A small network was trained on made-up records. Each row is its average activation on records with the value named, seen along a few directions.
Related values have similar rows: they may be neighbours, one step apart, or belong to one group.
(in the rows, 500 means zero)
Strong random noise was added to every row along 18 fixed directions; ignore it. To show where, here is one row again and again, with new noise each time:
[673 532 353 467 622 448 740 797 614 581 514 459 304 477 301 762 628  46
 580 199 439 302 611 322 656 497 709 416 248 439 382 557]
[508 493 563 636 299 482 779 641 457 377 416 596 570 511 700 450 288 655
 503 457 662 282 487 174 590 485 668 687 322 323 639 483]
[518 419 577 432 510 419 577 340 513 563 703 619 509 463 385 413 623 623
 632 616 600 609 498 374 576 484 412 429 690 484 465 555]
[375 510 508 520 546 633 632 426 726 384 550 438 510 389 361 412 619 433
 418 581 206 476 450 228 441 531 709 700 407 310 594 743]
[675 489 705 414 496 421 385 575 351 460 693 527 498 557 469 584 445 394
 487 683 512 378 428 203 348 542 738 563 738 410 335 599]
[359 420 525 523 344 560 437 256 364 514 664 527 599 559 407 424 786 585
 465 339 292 754 491 693 552 413 279 438 547 440 551 417]
[532 483 475 447 608 575 342 606 697 550 314 450 231 421 425 504 416 271
 486 738 290 495 505 565 490 647 578 479 523 635 439 620]
[647 658 602 654 124 844 465 502 471 432 537 551 425 580 559 262 694 448
 269 459 233 649 362 755 575 456 391 389 449 736 666 338]
[322 247 659 554 609 333 381 333 203 672 608 635 531 436 492 482 486 769
 673 532 567 671 488 376 489 607 421 531 780 391 386 362]
[614 561 604 423 508 379 378 467 541 557 403 466 338 536 684 602 503 515
 176 750 233 623 604 626 403 543 393 613 525 575 402 356]
[768 608 453 500 442 711 481 259 347 409 510 390 506 770 370 423 389 658
 480 270 493 254 302 729 237 423 767 653 385 930 784 438]
[460 450 487 242 598 629 493 240 427 474 816 326 487 679 442 586 650 570
 367 448 393 464 520 621 349 479 546 676 631 618 633 528]
[443 539 702 391 261 553 690 378 517 520 865 315 326 359 608 643 616 467
 545 691 540 741 630 432 357 794 726 589 666 330 565 626]
[400 424 437 825 396 863 588 576 568 326 373 675 419 517 725 243 496 683
 483 451 658 473 520 461 745 593 506 424 446 390 644 432]
[368 451 537 513 386 737 674 377 430 430 735 432 471 530 393 402 855 472
 461 271 337 606 509 536 677 495 472 459 489 419 632 458]
[382 542 597 544 541 784 642 652 375 362 459  80 554 448 601 335 451 545
 200 388 334  97 430 398 674 429 531 539 220 505 734 381]
[550 319 539 474 716 505 222 500 410 659 490 368 528 612 509 657 294 634
 433 599 382 476 550 451 392 426 460 444 682 437 368 446]
[474 536 556 486 571 596 603 457 335 196 386 505 660 525 547 222 788 515
 500 339 700 162 380 699 914 485 380 193 326 564 538 319]
[552 391 389 629 634 495 195 665 195 450 689 460 169 638 299 614 683 199
 563 215 722 493 698 493 572 578 533 232 760 381 169 484]
[429 440 627 458 452 522 442 522 286 401 393 435 450 473 658 606 536 367
 605 474 546 401 499 699 559 772 680 426 457 424 450 407]


H, 16 values:
h4: [669 734 608 489 506 470 529 664 412 704 969 709 412 364 286 359 887 205
 418 409 483 716 352 377 500 451 331 404 723 835 327 365]
h6: [426 553 545 366 577 644 455 514 379 378 539 293 518 670 507 566 489 504
 420 368 577 536 472 638 491 526 575 411 686 522 481 381]
h16: [503 653 604 502 476 644 597 708 640 249 481 385 734 569 606 376 446 517
 282 611 562 341 423 195 614 387 566 391 524 255 459 594]
h8: [465 623 513 512 826 484 422 287 553 459 557 544 594 401 478 454 730 605
 329 574 373 596 404 493 273 564 577 673 552 538 466 431]
h10: [473 463 460 274 346 192 332 554 426 725 736 738 682 267 659 701 630 220
 579 723 495 573 524 657 407 438 194 537 451 549 367 619]
h12: [696 589 614 369 289 694 543 367 369 643 811 506 651 478 512 481 587 451
 624 472 575 381 283 753 331 531 610 490 418 910 682 476]
h2: [289 691 249 365 573 425 562 620 945 654 318 316 602 232 478 723 272 347
 722 551 639 755 524 704 354 599 437 330 387 494 573 732]
h7: [377 608 316 527 453 341 618 567 788 521 468 539 380 458 392 442 357 581
 614 500 743 825 589 403 560 434 350 441 691 501 513 562]
h11: [605 490 565 501 537 295 402 573 411 788 449 605 663 513 616 569 170 681
 407 614 383 420 416 345 281 339 418 742 549 671 481 366]
h9: [342 564 402 425 499 508 774 510 778 208 228 726 552 549 477 298 554 487
 716 463 714 455 407 544 755 522 519 547 457 597 695 636]
h5: [297 622 246 559 402 656 402 536 538 360 558 454 751 710 479 641 534 455
 579  75 745 677 462 765 364 443 500 392 555 457 637 536]
h3: [480 325 430 704 493 562 502 587 512 563 518 642 324 615 555 369 443 656
 334 566 433 574 668 249 580 340 279 678 597 342 477 491]
h13: [315 410 570 506 475 409 473 391 227 262 490 394 716 573 495 327 551 716
 475 388 662 322 494 472 689 368 334 411 502 302 515 440]
h14: [257 403 471 383 388 404 359 699 508 408 446 518 313 581 436 533 338 300
 529 592 457 727 588 479 516 525 385 619 797 382 429 630]
h15: [558 606 431 546 517 620 468 294 509 421 461 114 480 649 629 687 376 762
 500 360 770 693 714 885 346 544 579 274 636 476 551 381]
h1: [544 497 540 370 458 488 313 249 382 356 566 358 517 584 385 238 619 591
 308 714 413 398 531 647 493 334 239 532 497 580 513 645]
Each value of H is a pair of two hidden parts, and every pair occurs once (2 first parts, 8 second parts).
Q: Changing only the second part turns h12 into h9. h4 has the same second part as h12; what does that change turn h4 into?
A: h10
Q: Changing only the second part turns h1 into h11. h2 has the same second part as h1; what does that change turn h2 into?
A: h15
Q: Changing only the second part turns h14 into h8. h3 has the same second part as h14; what does that change turn h3 into?
A: h5

W, 16 values:
w15: [555 520 287 563 718 413 525 514 631 459 583 613 333 554 227 412 657 392
 374 353 425 455 557 295 499 344 416 591 492 526 412 576]
w11: [476 492 489 601 633 852 272 471 497 508 613 305 366 494 381 425 618 382
 325 534 249 581 477 556 329 536 571 516 646 584 544 579]
w5: [359 589 407 374 600 284 203 463 557 347 412 745 817 512 345 438 541 350
 542 547 447 467 236 520 318 394 412 587 547 572 443 686]
w3: [159 495 344 625 675 351 399 481 357 280 230 442 472 425 429 347 275 586
 732 307 896 350 463 522 433 671 666 616 504 502 517 535]
w4: [571 426 650 482 498 435 380 433 379 482 365 611 635 529 536 619 581 443
 634 524 453 533 450 608 508 626 638 353 480 313 279 439]
w9: [724 445 349 464 505 692 406 561 592 660 815 509 441 589 414 430 519 484
 545 590 689 389 526 565 573 311 235 237 616 735 540 610]
w1: [695 406 668 239 577 520 618 436 735 802 709 625 848 478 366 671 442 527
 806 719 418 528 298 269 455 421 642 375 659 494 484 664]
w2: [490 431 472 634 373 460 330 750 322 588 628 572 405 533 600 581 570 318
 295 368 355 556 632 434 550 388 315 546 530 432 364 374]
w14: [466 472 342 402 646 210 396 276 286 532 714 519 443 533 626 723 699 548
 374 375 623 393 716 690 346 490 390 704 424 499 418 419]
w10: [623 496 545 193 578 416 398 463 518 463 578 239 597 274 414 473 506 246
 562 866 521 113 482 579 514 430 459 367 306 553 422 841]
w6: [492 560 553 459 548 439 491 739 527 676 520 515 656 470 504 799 582 247
 593 283 396 632 399 521 539 568 529 207 540 422 353 346]
w13: [294 619 481 633 291 465 657 439 631 382 410 529 549 508 323 490 356 577
 746 345 601 847 433 357 287 623 771 607 623 303 587 686]
w16: [461 344 518 403 459 268 333 493 249 544 505 500 328 507 520 426 407 575
 465 659 644 492 668 540 668 428 161 520 594 529 392 441]
w8: [382 392 432 443 264 507 547 483 516 405 348 237 313 648 405 535 186 575
 539 483 453 532 643 479 479 489 623 657 508 363 643 656]
w7: [440 708 770 550 558 229 539 571 203 386 395 491 547 454 420 396 785 364
 336 305 370 539 384 483 610 554 427 443 494 537 329 199]
w12: [635 419 462 330 655 778 488 435 478 677 715 133 571 457 448 471 424 633
 514 602 565 255 515 650 627 322 358 184 502 707 623 506]
Each value of W is a pair of two hidden parts, and every pair occurs once (2 first parts, 8 second parts).
Q: Changing only the second part turns w13 into w15. w7 has the same second part as w13; what does that change turn w7 into?
A: w9
Q: Changing only the second part turns w3 into w12. w2 has the same second part as w3; what does that change turn w2 into?
A: w14
Q: Changing only the second part turns w11 into w1. w10 has the same second part as w11; what does that change turn w10 into?
A: w4
